Each row below holds a small network's activations on one input, seen along a few directions.
Each table varies a few parts of the input and shows all the possible inputs, shuffled.
A made-up example of a description, with smaller parts first: one of 6 places along a line, together with either a single point or one of 9 places along a line or (one of 2 separate values, together with one of 8 places around a ring).
Shared parts are said once, and a part with two or three values counts as separate values.

A family of inputs:
r1: [ 46   7 -43 -13 -24  25 -47 -32  31 -15  90  34  -1]
r2: [-115   54  -44   10   71  -10   33   42  -25   33  -79  -56   -4]
r3: [ -27   47   11   -7   -7 -109   16   -5  -31  -15  -86  -15  -27]
r4: [-112   48  -97   -3   82   -6   -2   42   12   37   19   -5  -40]
r5: [-40 -31 -52  92  41 106  55 -30 -38  59  41 -28 -22]
r6: [-20  14  74 -68  -8 -54   4  49  17 -28 -77  19  27]
r7: [-73   6 -11  72  61  46  68   2 -55  53 -68 -79  11]
r8: [-95  26 -52 -13  36   4  -6  60   8  13 -71 -75  59]
r9: [ 72 -22   9  42 -50  57   5 -57 -10   8  50 -15  25]
r10: [  5  66 -57 -32  -4 -77 -40   5  21 -13  23  16 -29]
r11: [ -1  31 -10 -84  -4 -46 -45  45  55 -45  34  34  21]
r12: [-46 -23 -18  50  21  60  29  19 -25  35 -58 -95  79]
r13: [ -2  69   2 -20 -14 -82   1   0  -8 -12 -72 -41   7]
r14: [ 30 -37 109  -2 -21   8  39  14 -23 -16 -70 -10  38]
r15: [ -5  34  46 -64 -18 -50  -5  36  24 -45 -58 -21  55]
r16: [ 52 -72  65  14 -37  68  28 -22  -7  -1  38  40   3]
r17: [ -91   23 -115  -23   44   18  -48   64   36    8   21  -20   18]
r18: [ 49  14  55  27 -29  -5  25 -27 -15  -2 -53 -66  63]
r19: [ 49  17  44  48 -23 -28  36 -38 -39  10 -61 -61  28]
r20: [-11  11  16 -90   2 -45 -41  60  38 -36  15  78  -6]
r21: [ 70 -47  32  25 -45  75  18 -31   2 -21  50   8  29]
r22: [ 25 -49  27 -31   0  25 -43  -3  16  -1  61  97 -70]
r23: [ 50 -45   7  80 -27   5  41 -81 -41  21  33  12 -45]
r24: [-20  13  87 -57   6 -63 -10  48   5 -13 -93  20 -25]
r25: [ 25 -17 -49  19  -3 -34  -7 -60  -5   4  77  56 -72]
r26: [ -52  -30 -111   14   34   87  -36   13   34   26   85   -4   15]
r27: [ 40 -13  86   6 -28   8  30   4 -10 -25 -54 -40  69]
r28: [ 32 -38 123  15  -9   0  26  11 -36  -2 -87  -6 -11]
r29: [ 40 -20 -19 -39 -21  38 -37  -7  40 -38  91  57   7]
r30: [ 23  -2  54  57 -13 -56  51 -47 -53   9 -76 -34  -5]
r31: [-11   5  28 -72  16 -55 -52  51  26 -16  -1  77 -62]
r32: [ 61 -76  76  31 -22  60  15 -23 -18  11  20  42 -46]
r33: [ -70   -7 -104   40   63   78    4   -7   -8   43   77   14  -51]
r34: [-22 -59 -64  70   4 124  12  -9 -18  36  44 -51  39]
r35: [  4  65  16 -40 -18 -59 -16  16  18 -26 -67 -42  42]
r36: [ -17   42  -45  -22    8 -109  -21   -5    6  -16   13   41  -63]
r37: [  9  61 -38 -60  -7 -60 -54  18  48 -25  36  15  16]
r38: [ 27 -48  16 -49  -4  27 -23   2  39 -17  78  88 -24]
r39: [ 49   4 -52   8 -13  -4 -24 -49  13   3  89  29 -34]
r40: [ 74 -19  -3  67 -38  33  23 -69 -21  18  45 -13 -11]
Question: The inputs of r17 and r12 match in every part but one. If r37 is changed in the same way as r17 into r12, which row does it become?
Answer: r18
Question: What is each input in this table made of?
Answer: one of 5 places around a ring, together with either one of 2 separate values or one of 6 places along a line
Question: Change only the choice among 2 separate values in r2. List by row number the other rows that result.
Answer: r8
Question: Change only the place on the ring of 5 in r4. List by row number the other rows that result.
Answer: r2, r5, r7, r33
Question: Which other rows agree with r16 in the place on the ring of 5? List them by row number.
Answer: r5, r9, r21, r23, r32, r34, r40

A family of inputs:
r41: [ 46   2  38 -33 -26 -25 -27  -8  11 -22   9  42 -15]
r42: [-23  27 -23 -50   5 -41 -35  43  29 -19  15  35  -1]
r43: [ 37  -2  41 -40 -28 -22 -26  -1  17 -25  10  47   3]
r44: [-19   7  15  30   6 -12  29   4 -28   9 -71 -56  25]
r45: [ 43  -6  65  10 -27 -12  18 -20 -21  -4 -40  -7   6]
r46: [ 24 -64 -59  61   4 119  10 -46   1  31 124  12 -19]
r47: [-19  33 -30 -39   9 -52 -30  20  21 -17  13  33 -18]
r48: [-28   3  20  19  15  -7  33  11 -19   7 -68 -53  35]
r49: [-59  39 -41  -9  32 -38   3  23   1   6 -39 -33  -8]
r50: [ 23 -66 -67  76   3 118   6 -58 -11  39 124  19 -28]
r51: [ 41  -4  71  -4 -26  -8  20 -14  -9 -13 -39 -12  15]
r52: [-68  31 -30 -21  32 -19  -2  46   8   8 -39 -28   5]
Question: The inputs of r48 and r44 match in every part but one. If r51 is changed in the same way as r48 into r44, which row does it become?
Answer: r45
Question: What is each input in this table made of?
Answer: one of 2 separate values, together with either a single point or one of 5 places around a ring

A family of inputs:
r53: [ 12   4  46 -50  -4 -21   5  30  27 -20 -24  13  19]
r54: [-17 -18  14  38  -6  45  20   4 -13  17 -55 -49  31]
r55: [-17  -5  28  38   1  33  44   3 -23   4 -26 -52  39]
r56: [-12  18   1  31  11  -7  51 -26 -22  28 -34 -44   3]
r57: [ 28 -41  16   4 -17  54   9 -22  -2 -10  75  23   7]
r58: [-19  14  -1  32  19   8  39 -22 -43  23 -54 -22  -1]
r59: [  2  39  29 -33  -2 -85 -18   5  13 -17 -17  17  -7]
r60: [ 22 -18 -18  23 -15  16  10 -30 -11  10  50  56 -36]
r61: [ 34 -53   2  15 -15  65 -21 -19   9 -11  42  21 -14]
r62: [ 22 -29 -20  23 -21  15 -13 -37   7   7  46  25 -53]
r63: [  3 -15   9  32  -4  28  20  10 -23  19 -40 -63  39]
r64: [  9   9  44 -42 -25 -34 -32  33  16  -7 -25   1  30]
r65: [ 46 -19 -21  20   6   0  -4 -43   7  -5  53  24 -32]
r66: [ 26 -42   7  10 -26  63  10 -12   3   0  53  44   6]
r67: [ -1  21 -17  58  -5 -14  21   1 -29  25 -43 -48  10]
r68: [ 25 -10 -11  31 -14   7  15 -33   0   2  70  35 -32]
r69: [ 36 -35   0  14 -20  41  -4 -23  13  -8  62  24  15]
r70: [  3 -10  16  34  14  29  33   0  -8   6 -42 -54  46]
r71: [-122  -15 -120    8   87    2  -22   70   23   17   45   -7  -12]
r72: [  5  38  22 -34  -9 -80 -39   8   0 -16 -24   7 -15]
r73: [-22 -13  21  25   4  48  43   4 -34   9 -44 -35  32]
r74: [ 47 -39  -6  17 -24  48 -19 -12   8  -5  55  15  10]
r75: [-27   5  -2  41  -5   0  19 -16 -34  22 -46 -48 -16]
r76: [  2  38  33 -29   7 -66  -4  14   4 -31 -17  25 -16]
r77: [  0   2  49 -52  -4 -12  -6  29   9 -18 -37  30  14]
r78: [ 37 -18 -22  21 -27  -5 -17 -33  -4  19  62  11 -30]
r79: [  0  -2  45 -42  -5 -11 -34  25  20 -30 -43  11   4]
r80: [ -1  29  27 -49  14 -54  -9   4  -4 -22 -39  33 -28]
r81: [ -4  15  -5  39  16 -19  32 -18 -30  13 -35 -45   5]
r82: [ -68   63 -112  -98    6  -59  -33   44   40  -41   17   12   12]
r83: [ 13  12  45 -45  -2 -34 -16  19  33 -17 -29  15  37]
r84: [  1  18  17 -50  -3 -59 -26   3  11 -12 -42  12 -39]
r85: [ -63   57 -116  -31   66   59  -54   40   35   50   87   12  -29]
Question: The inputs of r74 and r64 match in every part but one. If r68 is changed in the same way as r74 into r64, which row does it become?
Answer: r76
Question: What is each input in this table made of?
Answer: one of 3 separate values, together with either a single point or (one of 2 separate values, together with one of 5 places around a ring)
Question: Change only the choice among 3 separate values in r59. List by row number the other rows that result.
Answer: r65, r81
Question: Which other rows agree with r67 in the choice among 3 separate values? List them by row number.
Answer: r54, r55, r56, r58, r63, r70, r71, r73, r75, r81
Question: Change only the choice among 2 separate values in r57. List by row number the other rows that result.
Answer: r68

A family of inputs:
r86: [ 10  81 -58 -32  11 -43 -14   8  19   3  21  -9   4]
r87: [ -7 -36 -50  50 -33  73  39 -54 -41  13  50  24 -71]
r88: [  7  -8  30  24 -12  36 -10  27 -27  24 -45 -42  23]
r89: [ 41 -22  50 -30 -10  -3 -24  37  12 -30  -7  47  -8]
r90: [-24 -31   4  -6 -13  28 -27  26 -16  37 -36 -46  25]
r91: [-52  64 -29   1  46 -40  15   6  -4  25  -5  14 -54]
r92: [ 65  -4  83 -32 -10   2   0  -4  16 -22  -5  32 -20]
r93: [-14 -19  39  12 -16  10  48  18 -14 -27 -14  -9  56]
r94: [ 56  46  37  -2 -29 -61   1 -39  -3 -19 -37 -18  19]
r95: [ 32 -67 -40  76  23  10  47 -46  10  23  96   0   3]
r96: [ 40 -16 -64  23 -65  68  -1 -66 -14 -13  78   3 -14]
r97: [ 44 -40  -7   6 -14  46 -35 -41   4  11  93  91 -31]
r98: [-50 -13   2   0   1 -64   4  10 -11   8 -47   3 -36]
r99: [-37  28 -26 -17  34  33  45  18   5  -1  36  -3  36]
r100: [-40  -4 -21  -3  21  46 -38  21   0  23 -22 -42  21]
r101: [ 11  22  50  16   9 -52  43 -24 -28  10 -60   0 -49]
r102: [-40 -44   1  -6 -10  11  36  13  12 -13 -20  -8  58]
r103: [ -7 -19  -3 -57  17   6 -46  34  40 -34  23  40 -16]
r104: [  2  27   2 -54  26  15 -31  40  34 -14  54  47 -26]
r105: [ -2  15 -18 -17 -38 -70 -35  -2  21 -16 -29 -13  31]
r106: [ 30  34   9   4 -38 -66 -19   1  -2 -27 -31 -13  26]
r107: [ 17  -1  63  19  -4  21  72 -30  -8 -15 -28 -17  47]
r108: [-18  42 -31   3  42  63 -19  30  -5  29   5 -39   0]
r109: [  6 -42  29 -60 -15 -12 -40  31  23 -16   8  39  -3]
r110: [ 35 -52 -34  93  23  37 -26 -36  -1  60  68 -25 -26]
r111: [ 28  15  65  32  -9  43   7 -16 -20  23 -48 -49  13]
r112: [-60  14 -34  -2  41 -45  -4  10  -1 -11 -36   7 -47]
r113: [-53 -15 -21 -19  22  21  25  11   7 -14   4  -7  52]
r114: [ -3  36 -56 -40   3 -54 -35   4  20 -19 -12 -12  21]
r115: [-20  10  28  17  -3 -59  21  11 -28   5 -55   7 -36]
Question: What is each input in this table made of?
Answer: one of 5 separate values, together with either a single point or one of 5 places along a line
Question: Change only the choice among 5 separate values in r99. List by row number the other rows that result.
Answer: r86, r91, r104, r108
